A small network was shown many inputs. Here are its activations along a few directions, one row for each input.
Each table varies a few parts of the input and shows all the possible inputs, shuffled.
A made-up example of a description, with smaller parts first: values(3) and (point or line(9) or (line(4) and ring(8))).
Shared parts are said once, and a part with two or three values counts as separate values.
In the rows, 128 means zero.

Other details of the inputs vary at random and push rows far along two fixed directions, the same in every table; ignore that.

Rows:
row 1: [124 123 148 111  96 131 111 124 141  64  74 166 136]
row 2: [145 125 144 116 107 128 106 128 133  66  65 180 155]
row 3: [177  98 167 101  87 181 181 106  82 203 202  77  58]
row 4: [162  90 173 112 100 177 197  92  89 204 205  85  72]
row 5: [143 181  88 203 174 122 146 161 161 188 149 133 115]
row 6: [ 97 153  46 157 165 156 121 156 177 129 111 114 174]
row 7: [ 98 156  41 159 170 135 114 157 180 111 100 126 179]
row 8: [ 85 168  41 140 177 105 138 158 149 131 109 122 201]
row 9: [151 167  97 187 189 117 175 134 159 168 145 110 128]
row 10: [110 170  35 154 181 105 118 162 154 116  91 146 214]
row 11: [ 95 173  99 180 195 130  97 141 146 114 138  85 140]
row 12: [101 166  87 156 182 143 155 171 138 145  95 144 180]
row 13: [153 151  83 130 126  85  62 124 168  36  46 183 205]
row 14: [160  83 164 111  78 190 184 119  68 225 229  98  39]
row 15: [135 127 143 103 106  98 122 128 106  71  71 188 163]
row 16: [ 88 167  95 131 191 121 136 193 173 158 124 121 174]
row 17: [106  89 155 102 133 148 103  95  77 126 140  89  87]
row 18: [ 96  59 159 134  82 172 145  91  49 165 191  45  82]
row 19: [ 86 171  46 138 173 117 137 155 152 139 111 115 201]
row 20: [ 96 176  86 174 222 113  78 135 154 107  86  99 148]
row 21: [124  79 193  41  54 105 103 122 123  77 123 155 107]
row 22: [159 122 127 148 149 162 197 124 112 201 192  80  85]
row 23: [157 145 127 123 139  70  54 161 189  36  46 203 179]
row 24: [113 108 162 106 130 148  93 101  94 109 150  92  98]
row 25: [160  97 174 121  97 136 178  86 104 166 176 124  84]
row 26: [168 145 164 145  95  68 107  91 149 102 105 188 118]
row 27: [101  69 162 133  80 172 136  89  57 160 185  45  91]
row 28: [ 95 157  68 183 219  98  82 138 138 115  68 100 140]
row 29: [151  97 165 134  82 137 154 108 101 184 185 148  67]
row 30: [127  81 153  99  95 181 151 134  91 128 127 149 115]
row 31: [119 148  93 153 188 155 112 197 187 147 115 138 166]
row 32: [129 125 142 160 138 165 190 115 126 221 190 106  96]
row 33: [ 80 163  49 142 165 131 131 150 172 129 111 107 180]
row 34: [126 143  55 149 156 126 102 149 160  97  89 154 191]
row 35: [106 136 148 101 100 108 125 121 138  64  75 158 143]
row 36: [181  91 211 100  45  77 128  55 106  97 126 181  90]
row 37: [155 136 127 149 127 171 166 139 115 216 194 100  76]
row 38: [ 93 175  89 177 219 110  83 144 154  99 112 102 143]
row 39: [ 92 150  75 178 214 126  93 137 131 140  86  83 134]
row 40: [133  86 193  35  61  85 105 122 105  80 115 167 129]
row 41: [ 86 112 128 146 157 180 138 132  94 165 201  58  91]
row 42: [186 112 156 115  89 136 152 115  95 161 172 115  70]
row 43: [212 183 130 147 127  31  90 106 162  49  65 167 137]
row 44: [ 72  97  84 100 122 184 174 138 112 183 179  78 128]
row 45: [205 154 160 125 107  68 114  85 140  73  93 149 125]
row 46: [ 92 163  82 169 175 142 135 170 173 106  82 145 154]
row 47: [148 192  94 199 171 113 133 155 170 176 137 138 121]
row 48: [118  92 187  60  47 104 125  96 101  51  87 167 114]
row 49: [136  97 185 114  68  86  72  74  85  44 119 119 112]
row 50: [145  87 188  61  62 120  77 124 145  65 104 166 117]
row 51: [ 58 121 104 125 163 192 215 168  95 215 176  92 126]
row 52: [113 142 148  93 106  94 131 121 119  76  75 165 160]
row 53: [104 100 131  99 145 191 163 181 116 211 178 105 134]
row 54: [121 129 126 170 169 191 216 127 130 247 211  75  98]
row 55: [138 106 190 111  65  89  65  69  92  42 114 118 119]
row 56: [145  76 188  59  58 119  83 126 136  67 110 167 110]
row 57: [157 112 169 133  84 132 141 103 112 172 168 152  79]
row 58: [158  88 149  52  44 100  92  85  87  60  94 173 167]
row 59: [108 162  86 144 198 116 121 200 170 144 109 147 184]
row 60: [212 119 189  89  51  97 109  80 102  99 125 148  82]
row 61: [165 137 161 150  99  63 114  94 144 103 110 193 115]
row 62: [ 78 107 130  99 139 183 161 174 145 191 178  90 111]
Description of these inputs: values(2) and (line(6) or ring(10) or (values(3) and ring(5))).
Changing only the values(2) part turns row 28 into row 39. The same change can be made to row 23. Which row results?
Answer: row 31
Changing only the values(2) part turns row 38 into row 24. The same change can be made to row 8. Which row results?
Answer: row 19
Which other rows does row 57 become when the values(2) part takes its other values? List them by row number.
Answer: row 29
Which other rows does row 30 become when the values(3) part takes its other values? List them by row number.
Answer: row 23, row 34
Which other rows does row 30 become when the ring(5) part takes its other values? List them by row number.
Answer: row 15, row 46, row 48, row 51
A walk changes only the ring(5) part. It starts at row 21 and steps to row 56. List the rest of the walk in order.
Answer: row 23, row 59, row 40
Which other rows does row 54 become when the ring(10) part takes its other values? List them by row number.
Answer: row 3, row 4, row 26, row 32, row 37, row 45, row 47, row 57, row 60

Rows:
row 63: [ 68 127  65 137 182 192 158 179 135 180 144  93 157]
row 64: [148 201  79 151 164  52  99 167 214  63  41 206 210]
row 65: [147 201  89 146 164  53  95 173 214  61  42 208 203]
row 66: [171 107 179 122  78  93  92  67  97  86 129 125  86]
row 67: [104 146  91 124 147 106  92 150 161  68  63 155 188]
row 68: [115 153  99 198 198 160 148 140 136 200 180  65  93]
row 69: [ 80  92 131 120 129 175 140 118  84 156 174  62 105]
row 70: [ 64  99 114 140 167 199 154 140  89 199 189  44 106]
row 71: [157 132 137  89  90  91 119 133 151  88  91 193 158]
row 72: [109  79 160  66  77 143 104 126 101  89 112 148 134]
row 73: [194  79 220  72  28 119 150  73  79 126 154 162  67]
row 74: [121 146  97 190 185 160 151 132 123 197 181  60  95]
row 75: [188 125 184 109  70  89 129  94 125 104 118 179 102]
row 76: [120  55 187  60  53 148 112  68  45 100 150  93  88]
row 77: [135 179  88 198 189 140 178 161 166 204 153 125 127]
What do these inputs look like to the network?
Answer: values(3) and ring(5)
Changing only the values(3) part turns row 63 into row 67. The same change can be made to row 76. Which row results?
Answer: row 69

Rows:
row 78: [107  86 207  65  79 106  98  95  82  69 112 135 105]
row 79: [ 49 134  51 173 200 186 159 156 123 199 182  40 144]
row 80: [143 133 148 101 128  75  31 125 155  17  48 159 157]
row 81: [ 51 139  85 174 204 202 203 182 127 218 157  97 134]
row 82: [122 158  88 207 205 155 150 151 124 226 191  69  95]
row 83: [158 212  88 200 206  64 114 115 169  93  83 106 132]
row 84: [ 62 160 101 163 223 152 131 183 156 156 126  92 140]
row 85: [ 98  74 170  85  71 155 164  94  65 128 137 134 112]
row 86: [175  90 177  87  87 177 217  83  74 219 217  77  57]
row 87: [205 181 139 144 134  46 114 103 146  93  99 165 147]
row 88: [ 71 148  90 141 205 181 194 209 154 223 168 103 137]
row 89: [118  82 165  81  51 115 130  74  75  77 104 154 132]
row 90: [154  66 149  68  44 153 103  91  85  81 114 153 128]
row 91: [106  97 112 116  92 155 146 102  90 124 130 127 142]
row 92: [ 73 170  83 155 201 135 176 194 164 181 132 122 164]
row 93: [136  85 124  97 100 183 120 133 108 127 127 135 127]
row 94: [112 172  61 165 206 111  61 170 188  84  75 114 183]
row 95: [111 174  90 220 180 167 175 166 188 180 148 113 121]
row 96: [ 65  45 183  72  88 201 177 104  40 189 213  53  70]
row 97: [158 105 199 109  62  95  81  81 122  83 134 145  69]
row 98: [171  80 174 103  86 167 184 105  75 234 231 106  66]
row 99: [117 191  81 145 202  90 111 201 205 105  71 167 186]
row 100: [142  65 160  63  60 133  69  89  89  68 126 115 121]
row 101: [112  75 191  67 101 159 101 125  94 113 139 113  96]
row 102: [153  73 178 101  78 172 178 115  91 232 232 114  59]
row 103: [174  97 192 119  47 108 112  83 124  94 122 177  81]
row 104: [ 94 196  60 159 175  66 127 153 179 101  75 146 208]
row 105: [177 111 199  93  44  95 130  96 147  88 142 166 101]
row 106: [111 144 135 118 115  42  60  89 132  12  56 147 170]
row 107: [151 150 113  99 137  90  85 166 173  73  73 176 169]
row 108: [ 80 168  39 160 179 144 165 167 155 181 146  98 183]
row 109: [103  37 130  82  62 245 189 106  45 205 212  79  93]
row 110: [106  88 170  63  68 128 166 113  86 138 150 132 122]
row 111: [178 207  88 217 194  74 124 126 158 112  77 152 157]
row 112: [ 70 160  85 174 217 175 168 193 155 180 121 125 147]
row 113: [115 145  82 215 189 181 177 163 144 248 185 101  99]
row 114: [126 107 106  83  86 144 136 125 114 137 147 119 152]
row 115: [172 161 156 153 115  30  38  94 153  47  75 174 118]
row 116: [174 211  83 209 196  78 144 113 173 107  66 137 147]
row 117: [140 103 194 120  73 140 121  97 120 117 165 107  66]
row 118: [135 183  49 145 186 101  94 188 201 101  77 152 196]
row 119: [ 95 134  43 139 175 206 173 190 144 226 189  76 152]
row 120: [204 159 147 164 107  36  76  87 139  60  56 202 138]
row 121: [118 139  94 130 135  87  61 113 143  50  82 119 174]
row 122: [185 163 157 132  96  32  83 110 193  53  84 205 137]
row 123: [142  79 193  63  68 145 109 114  95  82  98 175 110]
row 124: [154  73 177  64  64 152  99 113  96  80 100 169 115]
row 125: [172 133 159 139 124 109 120  94  85 131 151 102  85]
Changing only one part turns row 99 into row 123. The same change can be made to row 86. Which row results?
Answer: row 116
What do these inputs look like to the network?
Answer: values(3) and (line(6) or ring(10))
Which other rows does row 106 become when the ring(10) part takes its other values? List them by row number.
Answer: row 78, row 79, row 80, row 84, row 94, row 96, row 100, row 101, row 121
A walk changes only the line(6) part. It starts at row 86 and steps to row 87. List the rest of the walk in order.
Answer: row 98, row 102, row 122, row 105
Which other rows does row 90 become when the values(3) part takes its other values? List them by row number.
Answer: row 100, row 119
